A small network was shown many inputs. Here are its activations along a few directions, one row for each input.
In each table, some parts of the input vary, and every possible input appears once, in random order.
Descriptions start from the smaller parts, as in this example, which fits no table here: one of 3 separate values, together with either a single point or one of 9 places around a ring or (one of 4 places along a line, together with one of 8 places around a ring).
Shared parts are said once, and a part with two or three values counts as separate values.
In the rows, 128 means zero.

Other details of the inputs shift rows strongly along two fixed directions, in all tables alike. That doesn't count.

A family of inputs:
x1: [ 91 159  59 128 108 147 103 128 135 147  36  85 103 102]
x2: [203  77 211 120 119 137 143 109  93  63 209 138 134 182]
x3: [190  33 194 129 157 164 135 102 116 146 213 139 201 165]
x4: [165  81 211 140 157 127 210 143 199  43 220 164 149 155]
x5: [109 179  72  79 120 143  78 124 102 173  53 144  94  68]
x6: [ 85 161  71 109 163 112  61 146 148 201  83 131  97 126]
x7: [151  42 100  51 179 178 222 136 198 132 142 155  63  91]
x8: [127 205 183 180 103 104  58 134 122  50 123 124 179 162]
x9: [103 169  71  90 133 137  78 127 114 209  68 150 110  69]
x10: [142 184 175 173  87 155  68 111 115  77  95 120 218 116]
x11: [ 69 182  58 125 111 111 115 144 106 106  47  90  85 109]
x12: [137  31  78 102 128 144 214 113 110 177 141  92  74 132]
x13: [119  52  79  94 151 107 190 140 108 102 147  79  27 187]
x14: [ 97 155  67  85 154 145  66 131 117 197  64 140 121  81]
x15: [104 195  98 101 140 126 129 158 231 145  79 177  65  70]
x16: [129  19  71  98 148 152 201 119 114 165 135  82  85 144]
x17: [ 55 175  58 125 140 100 109 149 105 162  71 118 119  94]
x18: [122 212 195 196  96 123 150 142 219  75 132 174 196  83]
x19: [106  49  77 109 145 103 222 133  94 175 167 104  75 137]
x20: [130  42  85  49 191 124 157 135  89 162 165 132  61 149]
x21: [ 90 181  66 100 105 135 109 126  91 159  50 128 107  60]
x22: [119 191 171 211  86 118  85 125 140  70 111  99 201 153]
x23: [170  69 198 173 122 100 170 120 123  99 226 117 147 206]
x24: [ 97 195  77  83 131 110  71 141 107 157  69 146  68  96]
x25: [148 187 178 197  65 147  84 105 139 107 102 116 205 119]
x26: [ 62 188  64 130 120  92 120 145 102 174  75 127 108  82]
x27: [102 160  72 111 132 136  79 127 140 229  72 138 113  84]
x28: [127  63  85  99 132 100 203 135 104 113 153  89  16 174]
x29: [112  56  85  98 161  88 197 140 102 172 179 115  51 159]
x30: [179  88 205 144 111 109 169 118  85  41 215 124 134 190]
x31: [143  50  81  70 117 153 213 112  71 121 126  98  57 114]
x32: [ 61 165  55 156 122 103 114 146 146 161  61  84 104 125]
x33: [129  31  79  90 144 140 211 116  96 197 156 111  91 116]
x34: [110 161  71 123 115 140  81 124 156 210  56 118  96 100]
x35: [171  35 185 149 142 155 166 104 106 133 209 123 214 156]
x36: [126 202 177 215  67 111  98 120 137  82 117 109 189 142]
x37: [111 198 181 178 133  92  53 138 121 107 145 150 210 145]
x38: [ 53 166  56 145 138  99 111 149 131 182  75 105 122 109]
x39: [ 84 168  60  96 125 142  97 130  94 148  45 119 118  72]
x40: [111 165  68  85 124 156  70 128 119 144  37 114  89  95]
x41: [163  62 190 184 106 115 195 112 115 101 215 105 171 183]
x42: [161 199 202 159 109 165 103 126 234 111 120 195 199  70]
x43: [144  42  85  70 160 135 163 130 117 124 140  94  28 179]
x44: [214  63 205 114 108 169 149  93  89  81 192 135 159 153]
x45: [173  44 188 130 143 156 164 104  80 113 206 136 214 141]
x46: [160  74 204 151 142 142 236 135 190  44 210 154 171 133]
x47: [118 187 178 210 115  95  59 136 161 106 134 118 193 178]
x48: [154  59 193 157 159 104 154 126 113 108 233 127 175 200]
x49: [ 91 185  75  94 144 104  70 143 120 193  83 152  84  97]
x50: [144 196 189 144 128 126  27 126 116  91 128 158 196 139]
x51: [119 207 184 168 119  99  54 135 108  69 133 144 195 146]
x52: [145  43  89  86 154 120 175 127 125 174 160 111  34 169]
x53: [152  54  91  75 140 127 176 125 113 136 146 104  17 166]
x54: [147 197 203 159 140 142  87 145 241  83 132 188 185 109]
x55: [104 146  66 117 136 148  70 128 158 198  52 109 106 113]
x56: [ 84 171  65 111 118 128 109 129 104 195  65 134 123  61]
x57: [147  37  82  34 167 163 165 118  71 142 134 124  70 120]
x58: [ 89 172  80 112 137 157 155 149 219 137  55 151 111  45]
x59: [143 177 183 185 125 123  32 127 170 129 127 133 194 170]
x60: [119 213 181 185  84 107  90 124  96  83 126 144 207 111]
x61: [129 217 202 184 111 109 127 149 228  73 143 184 173 105]
x62: [206  44 197 131 127 176 137  96 119  89 185 113 169 179]
x63: [137  44  90  74 170 116 172 130 111 193 175 130  51 153]
x64: [ 73 205  72 107 123  83  98 150  99 135  74 132  66 103]
x65: [158  69 191 139 131 126 177 116  65  52 206 123 182 163]
x66: [196  66 205 115 138 144 129 113  97  52 202 128 146 193]
x67: [118 212 186 183 113  85  65 135 118 118 151 160 199 134]
x68: [127 210 181 195  69 113  95 122 110  64 116 123 191 127]
x69: [142 202 195 180  95 157 134 128 223  98 117 181 211  63]
x70: [162  39  87  70 129 160 183 109 109 153 131 101  43 138]
Description of these inputs: one of 2 separate values, together with one of 5 places around a ring, together with either a single point or one of 6 places around a ring.
Question: Changing only the choice among 2 separate values turns x54 into x15. The same change can be made to x37. Which row results?
Answer: x67
Question: List by row number the other rows that have the choice among 2 separate values and the place on the ring of 5 in common with x45.
Answer: x1, x10, x16, x35, x39, x58
Question: Which other rows does x34 become when the choice among 2 separate values takes its other values? List them by row number.
Answer: x55
Question: Which other rows does x3 become when the place on the ring of 6 takes its other values? List them by row number.
Answer: x14, x40, x55, x57, x62

A family of inputs:
x71: [ 86 163  78 137 120 116  84 128 113 213  79 124 135  98]
x72: [182  47 159  85 163 155 147 113 118 108 184 139 111 166]
x73: [146 154 159 163  89 133 108 111 112  84 126 108 156 147]
x74: [184  44 157  97 126 174 187 103 114 137 175 134 139 122]
x75: [ 79 167  75 143 137 125 105 137 171 184  73 121 132  96]
x76: [149 137 165 153 109 153 130 115 152 148 136 150 195  93]
x77: [114 157 157 190 102 108 146 127 138 102 147 116 173 134]
x78: [146  44 145 136 141 132 209 128 130 121 195 112 136 158]
x79: [155 145 167 134 134 128  67 115  99 146 151 151 170 137]
x80: [159 128 160 145 119 159  81 107 138 125 123 124 176 141]
x81: [100 192  95 111 120 123 102 145 160 117  59 143  82  93]
x82: [139 143 163 169 112 144 136 129 172 110 131 132 177 118]
x83: [133 152 156 172  96 112  99 116  95  99 137  96 162 162]
x84: [162  60 162 104 154 138 203 136 152  93 194 145 113 142]
x85: [ 86 184  85 116 140 111 100 141 148 190  92 158 119  77]
x86: [100  85  71  84 165 102 161 152 111 158 137 116  47 150]
x87: [142 135 157 164 114 129  81 122 113 122 135 104 172 160]
x88: [108 167  89 118 123 158  94 128 174 161  51 124 118  88]
x89: [179  50 165  84 160 162 172 118 147 103 183 149 115 144]
x90: [126  90  83  62 153 142 170 143 146 125 116 130  40 115]
x91: [ 83 185  78  86 118 136 102 129  47 111  57 134 145  53]
x92: [139 141 156 169 104 116  91 118 102 109 130 105 168 162]
x93: [117 167 167 166 116  87 110 136 113  97 158 131 152 160]
x94: [144 156 165 166  90 141 133 115 141  78 123 120 158 125]
x95: [152 141 166 154 106 157 117 121 159 101 122 127 169 124]
x96: [124 156 166 162 124  90 103 137 120 107 152 140 158 161]
x97: [123  73  72  65 178 125 130 133 107 164 127 115  51 149]
x98: [163  59 155 107 146 111 159 124  81  92 192 119 101 187]
x99: [ 95 182  92 111 148 132 102 147 193 156  74 154 108  83]
x100: [130 158 162 181  97 128 153 124 154  87 132 124 166 118]
x101: [134 166 167 152 114 100  88 128 101  85 150 121 145 164]
x102: [128 126 155 170 129 126  92 119 133 152 143 122 190 151]
x103: [ 95  76  62 111 136 102 180 136  95 159 120  92  61 148]
x104: [104  76  70  78 180 112 151 141 119 176 135 124  58 145]
x105: [177  56 160  92 148 145 156 123 110  89 186 131 101 170]
x106: [129 147 165 151 149 122 108 133 169 129 157 158 177 131]
x107: [155 137 160 153 105 149  90 116 131 107 124 116 166 146]
x108: [111  84  70 105 132 129 209 136 143 134 106 111  62 109]
x109: [137 161 173 154 121 118 134 138 166  83 139 158 155 120]
x110: [146 166 171 142 107 120  96 124 117  71 139 134 139 148]
x111: [175  48 148 117 119 144 176 107  94  90 169 106 115 171]
x112: [119 167  85 111 109 150  74 117 118 186  60 126 121  89]
x113: [141  82  81  52 154 147 141 123  97 169 122 140  53 113]
x114: [108  72  66  95 145 131 187 126 117 200 129 121  90  98]
x115: [128 142 148 136  96 159 122 104  35  88 111 121 222  81]
x116: [128  66  66  81 143 136 141 115  75 197 120 103  78 125]
x117: [120 147 156 186 109 112 139 128 145 111 140 125 179 134]
x118: [ 88 178  86 117 141 104  76 138 118 199  91 149 115 101]
x119: [ 65 186  76 158 105  91 109 140 114 153  76  95 105 125]
x120: [124 137 156 178 116 116 103 130 126 134 144 114 180 157]
x121: [124 157 166 158 136 111 119 144 161 111 158 149 167 136]
x122: [ 95 169  84 133 130 145 112 136 187 169  60 129 127  81]
x123: [122 161 166 164 126  98 128 140 150  97 153 150 162 136]
x124: [ 81 205  91 129 119 105 128 153 166 116  75 139  84  86]
x125: [104 189  89 108 121 115  78 140 131 123  61 131  79 116]
x126: [102 184  94 106 133 132 106 141 165 175  80 166 114  61]
x127: [118  83  72  71 164 115 139 143  98 146 129 107  39 153]
x128: [165  73 165 102 130 135 198 123 121  61 187 133  94 148]
x129: [115 171 167 168 119  95 135 139 143  88 160 141 156 135]
x130: [184  55 166  79 145 163 176 114 120 124 188 160 121 122]
x131: [123  84  73  91 125 143 189 127 129 125  97 106  54 115]
x132: [147 125 156 156 128 138  71 111 122 140 134 113 182 155]
Question: Changing only one part turns x117 into x123. The same change can be made to x87. Which row results?
Answer: x127
Question: Changing only one part turns x119 into x93. The same change can be made to x108. Which row results?
Answer: x109
Question: Describe the family of inputs behind these rows.
Answer: one of 2 separate values, together with either a single point or (one of 5 places along a line, together with one of 6 places around a ring)
Question: Which other rows does x82 become when the place on the line of 5 takes its other values? List them by row number.
Answer: x76, x100, x108, x122
Question: Which other rows does x128 become when the choice among 2 separate values takes its other values? List them by row number.
Answer: x94
Question: Which other rows does x112 become when the place on the ring of 6 takes its other values? List them by row number.
Answer: x71, x74, x76, x114, x116
